Each row below is a small network's average activation on inputs in which a field has the value named, seen along a few directions.
Values that are neighbours, or in one group, have similar rows; names and order tell nothing.
Random noise pushes rows far along 17 fixed directions. That doesn't count. These rows show it; they differ only by the noise:
[  95  -57 -386  -58   78 -272 -335  344  190  351 -278  -55   39  -58
   71   11 -241   48  249 -205  309   96  146  138 -250  206    6]
[-189   22 -143  130  -47  -80  345 -121  304 -417 -303   10 -166  -33
  113 -509  555  -52 -133 -110  -12  165  111   27 -121  316  395]
[-107  -34  -25   -9  365 -119   29  -13  139  -52 -319 -105  -40  -48
  -15  149  165  148 -249 -238 -156   -1   18 -407  -71  443  238]
[ 141  392 -272 -191  -93  -27  211  107  124   82 -484   20   81 -115
  -78 -193 -132  -94  796   46  -84 -171 -210  159 -286 -124  367]
[ 374 -211   81  331 -266   30  -57  304  -30 -228 -122 -450 -142  485
   -6 -264  152  127 -669   49 -226  196  155  567   23 -238 -186]
[  50 -178  292   47  -97  -35  157 -216  -48   15  270   38 -235  242
  -93  126 -158 -145 -102  -55 -109   47  -57   60 -112  172   74]
[ 140  -93  188  -85 -303  -36  107   -6   14   91  223  262 -115 -153
  343   44 -147  389 -403 -127   77  119  345  -49 -175   22  -45]
[ 414  -43   40  -93 -264  156 -144  451 -201  105   32 -252   28  149
  351 -120  110  373 -106   83  254  155  621  219   15 -608  128]
[ 432  196 -422 -124 -265   95   16  186  163   -1  133  -66   40  142
  188 -240  388 -166  124   92 -243  -12 -199   98  214 -267  351]
[-229  624   30   92   56  -80  151 -153   33 -342   63  175  284  320
 -216 -212   42 -286   37  147   75  207 -314  258  332  271  545]
[-265  521 -144   54   85  -46  -16   -9   10    0 -265  102  106   52
   39  103 -144   12   86    8   28   11 -533  338  137   11  185]
[  86 -305  -69 -204   33 -200  117   -1  457  558  -63  263  -71 -265
  324   46   79  492 -371  133 -192  -25  -67  238 -238  116  101]
[-166 -253 -294   64 -164   77  -21   72 -191  102  136   98  -58  -50
 -124  -26  150 -110  305   99   72   57   31  -68 -241   64  102]
[-143   74   49  100 -119  -49   23  -65 -139 -206 -171   58  -61 -213
  -87   81    7   81  -55 -138  -90   14 -130  -77 -204 -438 -361]
[ 103   63  432 -233  -20 -141  -57  -91   44 -187  292  226   65  -88
  206 -100 -128 -250  104  140  225   73  128   10   36  -70 -194]
[-476  -11  -25  175 -296 -393   97  -81  -75 -315 -136  358  -14   33
 -254 -105  172 -257  -47    1   84   48   72   19 -502   -9  -82]
[-257   31  -82   10 -238  -62  -34   46 -188   -3 -123  369   48   45
 -430 -258 -505   64    2   99  -34 -207  117  180 -316   81 -197]
[-358   78  194  -99  547 -106   89 -402  342   71 -256  111 -143 -214
 -141 -201 -398  -38  322 -189  266   45 -202  176   25  420   66]
[ 208  359 -160  467 -347  -18   -2   98  129  -72 -325 -363  120   94
   65  311 -457 -103  167 -277  -42  -98 -434  -14 -114   81 -604]


Field F:
f2: [-170   98 -186 -336  319  -47 -132   -4   91  310 -246  256 -110  -43
  127   68 -259  100   72  -28  -41 -332 -122   -9  -21  279  214]
f1: [-110  316 -432 -179  200  -57 -144  -66   55  254   10  159   -6 -132
 -120  -26  198  164   78 -418  306  259   -3   47  262 -408  444]
f6: [  98    1  178  181 -402  347  242   61 -328  342  304  -68  -80  151
  261  216 -367  402  126  176  312  351  106  665   57  116  345]
f5: [   3  -82  239 -147  138 -141 -163   21  -99  -80 -181  -86  -93   47
 -102 -100  -76 -258  249   26  233  -83  214  174 -108 -192 -191]
f8: [-234   92   23  182  132   -5  171 -110  191 -140 -260 -158   55  184
   82  192  489  -84 -374   69 -160 -205 -199 -186  135  170  -24]
f14: [ 358  386  308 -143 -152   -8  264  139   36   27  -75  -38  249   15
  202   75 -164  -21  296  338 -172  -89 -175  344  -39 -138  173]
f12: [ 243  175   24   47   45   43  152  -84  -71 -210  215  -78  283   74
 -286   13  104 -222  133  163 -136  172 -101 -207  161 -122  148]
f11: [ 350  133  153 -327  158    6 -207   44  -90  -70  477  110  -63  200
  158   50 -152 -432  110   61  -76  171 -242  110  308  376  335]
f17: [-164  -52 -137   63 -150  119  -68   79   32  210   93  120  -54 -116
  478  163   90  416 -439   42   95   74  -51  239  169   89   60]
f13: [ 327  162  101 -173  -94  -10  106   -3  -89 -169  -56  -26   30 -194
  -82  -42  -17  -44  208 -120 -136  -53  130 -259  -49 -232  -47]
f7: [ -99  -68   91  221   59   92   73  111 -307  -99 -164 -172   74 -328
  -38  161 -184  204  168 -180  170  223  207 -210 -237  265 -168]
f15: [-185  -33  188   14  306 -166 -188  -75 -188 -142 -174 -108 -140   24
 -422  199 -151  -78   13 -335   -6   35   70 -111 -111 -280 -108]
f10: [-200   74 -236  -66 -124  169 -117 -140  185   70  146  218   18  -90
  -20 -436 -244  122   53 -125  323 -233  299   10  362 -188 -149]
f3: [ 195  -94 -370 -200   38   13 -188  241   23  150 -152  -11 -215  -34
  236 -185   68  180  -65  -73  -19   12   94  307   -2 -215  152]
f4: [ 245 -164  -67  -88 -132 -174  166  107  208 -116   69   97   47 -318
  284 -310  251 -124  109   72   -2  213   78  163 -213  275   24]
f9: [ -31 -164   16   78 -277  162   76  -57  138  -39 -152   33 -118 -104
  149 -272 -196   26  -67  156 -114 -466   33   60   30  124 -583]
f16: [ 148    0  249   -9 -173  -77   23   28  -68 -107  172   87  -95  -27
  270  245   25 -174 -194   71 -266   27 -265  108  -56  110 -114]
The values of F form a star with 3 arms.
Name the neighbours of f12, in listed order. -> f3
Name the neighbours of f9, in listed order. -> f6, f13
Name the neighbours of f8, in listed order. -> f1
Name the neighbours of f4, in listed order. -> f7
Name the neighbours of f16, in listed order. -> f14, f15
How many steps from neighbour to neighbour lead from f10 to f2, at the fewest? -> 4

Field V:
v12: [ -75  -33 -178 -160  449   10 -406  366 -407 -112 -426  -23 -239 -358
  139   57 -349  530 -227 -468  163  339  263 -157 -213  317   73]
v6: [ 512 -396  150  269 -514   -8  474 -108   85   56  285 -232 -406  -13
  506  523  340 -194   30 -107 -213  424 -242  -29 -440  396  155]
v7: [  87  160  361 -420   22 -301 -126   16 -116   30 -131  150 -198  239
 -110 -122 -290 -274   89  -68  -36 -417  142  254 -152 -746 -190]
v1: [ 232 -635   12  -76 -161  230  144  150 -207   95  102 -169 -402  -55
   54  -60  296   49  194   31 -263   14  273  -61 -343  143  331]
v11: [ -92  345  373  -36  522   12  164  -55 -201 -389 -327 -416  127  337
 -212   36  362 -545  478  243 -103  -23 -324  156  172   21  487]
v15: [-350  183 -345  150  -33  243 -454  -79 -580 -182  436   14 -422   33
  215  359  241 -139  -57 -475  484  447 -252   34  506 -527   17]
v2: [-338 -203  188  118 -156 -331  226 -429  488   35   42   61 -143 -265
  226  129  335 -285  320 -148  262  -80  -45 -208 -328 -226 -306]
v3: [  42 -308 -468   94   33 -266 -217  -28  115  136  268  237 -115 -190
 -473  -30  151  308 -681 -417 -377  433 -102  -36 -140 -387 -101]
v4: [  97  126 -122 -249   -9 -293   10 -326  248   12  139  366   22 -417
 -371 -165   14 -165  217 -155 -174  -46 -260  -32   33 -779 -333]
v16: [-168 -181   87   78  505  280 -222  134 -308  -36  -16 -418  -61   24
  156  157  392  157 -287   60  152  198  -67  179  431 -279   30]
v5: [ -82  347 -425  498 -454 -390  189 -207  539  196   96   65   11  475
 -195   43   51  112 -531 -458  -32  249 -237  369   -8 -219  310]
v8: [ 262   85  200   28 -192  -26  219 -166  541    7  297  -21  337  -73
  366 -146  -57 -226  231  243  203  -81   52 -111  297  428 -171]
v17: [ 315  533  -59  528 -213    8  192  138  143 -140 -181 -433  589  182
   47  568  240   58  -74   61 -113  288 -455 -250   91  182  -66]
v9: [-386  135  -74  -99 -197  -75  -68 -259  111  -74  481  335 -149   61
  397  -65  322  -88 -281 -296  405  -36  295 -307  414 -103  237]
v13: [ 146 -327  441 -121  -99  371 -230   -9 -404  226  442    1 -308  106
  250   45 -417  164  -35  123  396  124  311  372  144 -262 -272]
v14: [ -23  497  306  244 -297 -403   62 -102 -118  119  254   62   91  467
  277  912 -277   22 -301 -287  181  239 -228   13 -127 -263  165]
v10: [-204  -76 -395   -1  337   25   99   -9  108  -59 -285 -186  314 -308
 -245 -150  805 -344  739  329   -8  -43 -226 -245   18 -368  188]
The values of V form a star with 3 arms.
Name the neighbours of v1, in listed order. -> v2, v9
Name the neighbours of v4, in listed order. -> v15, v8, v10
Name the neighbours of v7, in listed order. -> v11
Name the neighbours of v12, in listed order. -> v14
Name the neighbours of v13, in listed order. -> v6, v17
